A small network was shown many inputs. Here are its activations along a few directions, one row for each input.
In each table, some parts of the input vary, and every possible input appears once, in random order.
Descriptions start from the smaller parts, as in this example, which fits no table here: one of 8 places around a ring, together with either a single point or one of 11 places around a ring or (one of 2 separate values, together with one of 6 places along a line).
Shared parts are said once, and a part with two or three values counts as separate values.

Other details of the inputs vary at random and push rows far along three fixed directions, the same in every table; ignore that.
These rows show it; all are for the same input, with only those details redrawn:
[-14   1  -7  -6  20  -5 -13 -11  -4   0  -1  27   4]
[  7  13  -2   6 -14  -4  -9  -8  -6   2   7   9   8]
[-14   1  -7  -6  20  -5 -14 -11  -4   0  -1  27   4]
[ -8   9  -3   4   4 -14 -21 -20  -3  -1   3  20  11]
[  5 -12  -6  -5  15  23  21  17  -6   8  -2   3  -5]
[ 21   5   2  18 -21   5   5  -3  -3   6   8 -17  11]
[  5  -6   0  15   5   0  -1 -11   1   4   2  -8  11]

A family of inputs:
R1: [  5  -6   1   3   2  -5  -4  -8  11 -12  -3 -19   4]
R2: [ 15 -16   2  28  -5  10  12  -6   5   7   1 -36  12]
R3: [ -5  -2   0  -9   2  -2   0   7 -15  -3   4  15 -11]
R4: [ -7 -22  -3  -6  17   0   3   7  -3  -1  -6  -7  -9]
R5: [-21   7  -5  -1  -3 -19 -17 -23  25  10   7  19   0]
R6: [-11  -9  -1 -13  20   5  10   3   3   1 -15 -12  -1]
R7: [  3   8 -13 -13  -6  19  10  23 -11   4   0  15 -11]
R8: [ 15  -1   1   6 -27  -8   2  -1  -4  -1   7 -29   0]
R9: [ -4   0   7   9   2  -4  -2  -5   2   0  -8 -19  10]
R10: [ 7 -5  0 14  3  2  2 -8  0  5  2 -9 10]
R11: [  3 -14   6   2  26   8  12   4   3  -9  -5  -1  -3]
R12: [ 10  17   9   1 -49 -13   1   2  10  10  23  -2 -12]
R13: [  6  -6   4  11   1  -2  -2  -1   8 -12  -3 -15   4]
R14: [  6 -24  11  22  21   4   8  -8  12  -9  -5 -29   7]
R15: [ -2  -7   0 -15  12  18  19  22  -2   4 -16  -8  -8]
R16: [  1 -14 -14 -11   9  22  16  21  -1   6  -9  -4  -8]
R17: [ -2 -19  13  20  21   4  11  -9   6   4 -11 -33  12]
R18: [  2  12  -9   3 -21  -3 -11   0  -3   0   4   2   7]
R19: [  7   2   1 -16  -4   8  14  23 -20   1   6  17 -17]
R20: [-16  10   6 -15  -3  -1   9   4  17  12   0  15 -12]
R21: [ 15  31   9   5 -39  -2  -4   4  -9   0   3  -7   4]
R22: [ -9  -8   5  12  24 -13 -18 -19  10 -14  -5  -3   6]
R23: [ -8   5   5 -14  -1   0   4   6  22   0   8  18 -16]
R24: [-13   8 -13  -7  -1 -16 -25 -20   3  -3  -1  10   9]
R25: [ 18  19   4   7 -42  -9  -7   5 -15  -2  14  -6  -5]
R26: [  1   0  -6 -18  -8   7  11  28 -17  -2   2  11 -18]
R27: [-12  16  10   0   6 -19 -19 -20  -4  -3  -4  15  11]
R28: [  8   6  -4 -21  -6  16   9  26  -3 -11  -5  13 -16]
Question: The inputs of R17 and R3 match in every part but one. If R27 is changed in the same way as R17 into R3, which row does it become?
Answer: R19
Question: Describe the family of inputs behind these rows.
Answer: one of 4 separate values, together with either a single point or one of 6 places along a line
Question: Which other rows does R13 become when the choice among 4 separate values takes its other values? List them by row number.
Answer: R9, R18, R26
Question: List by row number the other rows that have the choice among 4 separate values in common with R10.
Answer: R2, R5, R7, R16, R18, R24

A family of inputs:
R29: [-22 -33 -12  -6  48  11  10   7 -11   2 -16  -5  -3]
R30: [ -3   8   0  10  -4 -17 -24 -15 -14  -4  -3   5  12]
R31: [ 11  11 -13 -16 -16  13   4  18 -21   1   1  14  -3]
R32: [ 17 -21   4  18 -14  -2  10   3   2   3  10 -33  -3]
R33: [ 10  -9  -2  15 -15   5  15  -3  13  15   8 -34   2]
R34: [-29 -21  16 -28  43  -3  19   8  16  -4 -26 -15 -16]
R35: [ 13  -2   9  23  -9  10  14   1   6  15  -1 -29  11]
R36: [-16  12  -5   5 -10 -15 -19 -19   2   7   1   2  12]
R37: [ 25 -10   9  23  -5   7  12  -2  -3  -2   8 -29   3]
R38: [ -6   7  -3   8  -5 -17 -25 -15 -14  -4   0   2  12]
R39: [ 18 -13  -6  16 -12   9  10  -1  -7   4   0 -37  13]
R40: [  6  23   7  14 -28 -20 -21 -24  10   6  14   3  11]
R41: [  7   8   0 -20 -20   3   1  27  -3 -19   1   8 -21]
R42: [ 11  -5  26  -1 -13 -12  12   5   0 -13 -11 -51  -3]
R43: [-28 -12  -6  -6  13 -18 -12 -15  16   6   5  13  -5]
R44: [ 24  -9   9  24  -4   5  14  -1  -2  -5   9 -29   5]
R45: [ 20  -8   9  24  -6   8   8   4 -10   3  -1 -32  11]
R46: [  8  20  -3 -13 -15  20  12  13  -5   6   2  21  -2]
R47: [  6  19  -3 -18 -16  11  -1  27 -15 -17 -10   6  -9]
R48: [ 20  -7  11  26  -5  10  10   1 -10  -1  -1 -31  10]
R49: [-10 -33  -3  -5  54  10  11   5  -2   1  -8   3  -7]
R50: [-12  19   4   1  -8 -14 -23 -13  12 -10 -11  -2  10]
R51: [-14 -41  -3  -5  47   3  12   7   2   1  -8   3 -14]
R52: [-16   3  -2   0  25  -4  -9 -19   8  -1  -5  20  14]
R53: [  7  20   0 -12 -14  13  15  15  -1   3  10  22 -11]
R54: [  8  19  -5 -14 -15  17  10  16  -4  11   1  20   0]
R55: [  6  24   9  15 -27 -18 -19 -26   9   1  15   4   9]
R56: [  2   7  -5   6  -4 -14 -23 -19  -9  -4  -2   7  17]
R57: [ -8   5   8   7  -9 -21 -17 -18  16   5  11  12   2]
R58: [-12   2 -19 -27   6  20  15  18  -4  12  -5  21  -7]
R59: [ -8  15   2  -2  -7 -17 -22 -17  20 -10  -3  -1   3]
R60: [-22 -10   0  -3  17 -18 -12 -15  16   6   2  18  -5]
R61: [  0 -18   2  14  17  13  19   3   7  16 -11 -23   5]
R62: [ 13  -1  12  24  -8  12  15  -2   5  10   0 -28  10]
R63: [  3  23  -4  10 -31 -16 -22 -25   5   7   7   0  20]
R64: [ -1  18  -8 -13 -19  12   9  19  -9  12   0  14  -7]
R65: [  8 -22   2   5  19   9  10   8   8 -13 -11 -34  -4]
R66: [  8 -28  -4  10  19   8  15   3  -2   5   0 -27  -3]
R67: [ 11   5   1 -13 -17   4   6  22 -12  -2  11  19 -17]
R68: [-21 -18  -7  -5  17 -20 -17 -12   0  -6   4  11  -5]
R69: [ -9   9  -4   4  -8 -18 -18 -21  10   8   8   6   5]
R70: [ -1   3 -11 -30  12  19   5  26  -9 -16 -17  14  -9]
R71: [  6  15  -6 -15 -18  10  11  16  -1  12   6  18 -14]
R72: [-13 -12   5   2  24 -17 -13 -13   1 -14   5  19  -2]
R73: [ -5   3  -7   3  -7 -20 -23 -19  -7  -5   9   2   5]
R74: [-11 -10  -6  -1  25 -15 -17 -15  -5  -4  -2  14   0]
R75: [ 15  24   7  -6 -43   5   9  14   2   4  19  17 -15]
R76: [  2   1  -8 -20  16  22  11  19 -20  -5  -6  26  -7]
R77: [ 10 -14   5  17 -18   0  15   1  18  14  11 -30  -4]
R78: [  4 -19  -3  10  16  16  20   0  11  16 -10 -22   9]
R79: [ 15  14  -6 -13 -13  15   4  19 -20  -1   1  18   0]
R80: [-20  -6   6   1  21 -14  -8 -16  17  -3   5  21  -2]
R81: [-21   4   4   4  25  -6 -10 -15   4  -1  -6  18  10]
R82: [ 15  17  -4 -11 -11  16   8  18 -21  -8   2  20   1]
R83: [ -2  13   6  13   1 -14 -20 -16 -13 -13   1   8  15]
R84: [-13 -13   5   1  23 -15 -15 -14   0 -11   4  18  -5]
R85: [-12   1  -2 -30   4  11  12  27  15  -7  -6  18 -26]
R86: [  5  22  -7 -23 -19  16   6  20   5  -6 -10   9  -4]
Question: Describe the family of inputs behind these rows.
Answer: one of 2 separate values, together with either a single point or (one of 4 places along a line, together with either a single point or one of 6 places along a line)
Question: The inputs of R51 and R60 match in every part but the choice among 2 separate values. If R67 is changed in the same way as R51 into R60, which row does it become?
Answer: R57
Question: The inputs of R83 and R81 match in every part but the choice among 2 separate values. If R47 is changed in the same way as R83 into R81, which row does it become?
Answer: R50
Question: Which other rows does R50 become when the place on the line of 4 takes its other values? List them by row number.
Answer: R59, R85, R86
Question: Which other rows does R52 become when the choice among 2 separate values takes its other values? List them by row number.
Answer: R82
Question: Which other rows does R69 become when the place on the line of 4 takes its other values? List them by row number.
Answer: R63, R64, R77

A family of inputs:
R87: [  8   6   5 -15  -4  12  22  23  -7  -5   4  12 -17]
R88: [  9  10   8   6 -28  -7  -3   0  -4   2   5 -17   7]
R89: [-15 -12  -5   5  22  -6  -6 -15  14   5   1   9   7]
R90: [-12  15  -1 -11  -3  -6 -12  -8  12  -4  -1  22   3]
R91: [-16 -16  -3  -1  21 -11 -10 -14   1   3  -4   3   6]
R92: [  9  14   8  11 -27  -2  -1  -2   6   6   7 -12   5]
R93: [-13  12  -1  -5  -2  -8 -14  -8   3   3   1  22  -1]
R94: [ 13 -17   1  21  -1  -4   0  -8   4   1   5 -27   7]
R95: [-14  -9  -7   2  25  -8  -8 -17   7   7   0   3   3]
R96: [  5 -13  -3   1  24  27  21  16 -12   4 -12  -2   2]
R97: [ 15   8  -1   8 -28  -6  -1  -6  -2   8   9 -12   6]
R98: [  5  -8   7  22  -2  -1   8  -9  21   4  -2 -26  12]
R99: [  0 -16   0   5  12   3   4   5   0  -1  -5  -7  -5]
R100: [-14   9  -7  -6  -3 -10 -16  -6  -8  -6  -1  17   0]
R101: [  7  -8   8  16  -1   2   5 -12  20   4  -2 -32  10]
R102: [  7   3   5 -11  -5  14  21  22 -10   0   7  15 -18]
R103: [ 11 -15  12  23  -1  -4   7 -13   5   1  10 -23   5]
R104: [  3   2  -4 -18  -9  14  16  25 -13   6  -2   8 -11]
R105: [-14 -15  -5  -2  23 -12 -10 -14   1   3  -2   2   7]
R106: [  4  11  -5 -18  -5  16  19  24  -2   5  -3   7 -15]
R107: [ -9   9   5  -6   2 -13 -17  -3  -2  -8   3  21  -4]
R108: [  3 -21 -10  -6  19  17  19  18  -5   3  -2  -7 -10]
R109: [  5   2 -14 -15  -9  17  16  22 -14   2   5   7 -11]
R110: [  1 -16   2  -1  16   5   4   3   7  -6  -8 -13  -3]
R111: [ 20  18   5  14 -20   3  -3  -3  -9  -4  -1 -11  17]
R112: [ -4 -16   0  -8  18  16  23  18  -1   9 -10  -9  -9]
R113: [  6 -11   6  19  -4  -4   4 -11   6   9  -3 -29   8]
R114: [-11   9  -5  -3  -4  -6 -12  -8   6   3   5  26   2]
R115: [ 13  12   1  12 -27  -2  -2  -6   2   9   9 -12   3]
R116: [ 15  35  -1  -6 -54  -4 -10   3  -9  -9   9  -1   2]
R117: [ 17  11   9  11 -25  -7  -3   0   3  -6   6 -12   1]
R118: [-13  11  -2  -3  -3  -7 -11  -7   6   2   2  25   2]
R119: [ -9  -6   0   2  34   1 -11 -16   0  -8 -14   3  16]
R120: [ -7  33  -4 -25 -27 -16 -20   2 -12  -7   2  34  -2]
R121: [  0 -19  -4  -7  22  16  20  21   0  -3 -11 -11 -10]
R122: [  3 -18   7  -8  23  18  27  14   4  -4  -3  -7 -12]
R123: [-13 -15   4   5  27 -11 -11 -12   5  -5  -3   7  -1]
R124: [  4   5  -3 -25  -8  15  16  24  -7   0  -4   4 -11]
R125: [-20 -11  -5   0  25  -9  -9 -13   4  -8 -10  -3   5]
R126: [ 17  -8   0  25   5   6   2 -12  -5   3   0 -23  21]
R127: [ -1 -17  -4  -4  16  21  23  15   5  12  -2  -3  -9]
R128: [  5  11  -4 -21  -5  19  17  22   0   4  -3   6 -15]
R129: [  3   1 -12 -14 -10  18  15  23 -14   2   2   8 -12]
R130: [-10  10   9  -5   3 -13 -11  -7  -4  -8   7  22  -4]
R131: [ 12  -4   9  25   5   5   2  -8  -4   0  -5 -27  20]
R132: [ 17   3   2  13 -27  -5  -7  -1  -4  -1   9 -11   2]
R133: [ 14  10   0  12 -27  -2   0  -6   5   9  13  -9   6]
R134: [  6 -21  -4  -4  20  16  21  17  -1   3   2  -2 -12]
R135: [-12  14  -3  -6   0  -9 -14  -8  -1   3   0  19  -3]
R136: [ 13 -16   8  23  -1  -3   1  -9   7   1   6 -24   5]
R137: [ 10 -13   5  16   0  -2   0  -8  10  -6  -4 -36   9]
R138: [ -9   7  -5  -9  -4 -11 -14 -10  -4   4   1  20   0]
R139: [-16 -14   2   2  26 -11 -14  -9   3  -6  -7   2   1]
R140: [-12  15  -1 -10  -1 -10 -13  -7   6  -1  -2  21   0]
R141: [-20  -6   1   1  27  -8  -9 -13   9   4  -7   1   2]
R142: [-18 -12   0   2  26 -10 -13  -9   2  -7  -7   0   3]
R143: [ -6  10   3 -12   2 -11 -17  -6   3 -12   0  20  -4]
R144: [ -8   5  -7  -6  -2 -11 -19  -6  -7  -6   3  19  -1]
R145: [-11  13  -2 -13  -2 -14 -13  -7  -1  -2  -5  18   0]
R146: [  8   3  -4 -17  -6  13  13  28  -8  -5  -4   9 -16]
R147: [  7  12   2  10 -28  -4  -4   0  -5  -3   5 -18   5]
R148: [-11 -15   2   4  28 -12  -5 -17   3  -3   6   9   1]
R149: [ -3  12  -5  -1   6  -1 -17 -10 -15  -3  -2  25  12]
R150: [ 13  12   5   3 -28  -5  -2  -5   4   1   1 -17   5]
R151: [  0   8  -1 -12  -8  19  19  26   2   6   1  14 -11]
R152: [ 13   8   2  13 -27  -5  -6   0  -5  -3   6 -14   3]
Question: The inputs of R145 and R138 match in every part but one. If R125 is changed in the same way as R145 into R138, which row does it become?
Answer: R129
Question: The inputs of R99 and R132 match in every part but one. If R123 is changed in the same way as R99 into R132, which row does it become?
Answer: R136
Question: Describe the family of inputs behind these rows.
Answer: one of 6 places along a line, together with either a single point or one of 10 places along a line
Question: List by row number the other rows that have the place on the line of 6 in common with R116.
Answer: R90, R101, R110, R119, R122, R124, R128, R137, R143, R150
Question: A walk changes only the place on the line of 6. It starts at R89 and steps to R114. List the rest of the walk in order.
Answer: R118, R151, R98, R90
Question: List by row number the other rows that have the place on the line of 6 in common with R107.
Answer: R88, R92, R112, R130, R131, R139, R141, R142, R147, R151
Question: A walk changes only the place on the line of 10. It starts at R148 and steps to R134. List the rest of the walk in order.
Answer: R94, R108, R109, R105, R97, R95, R133, R89
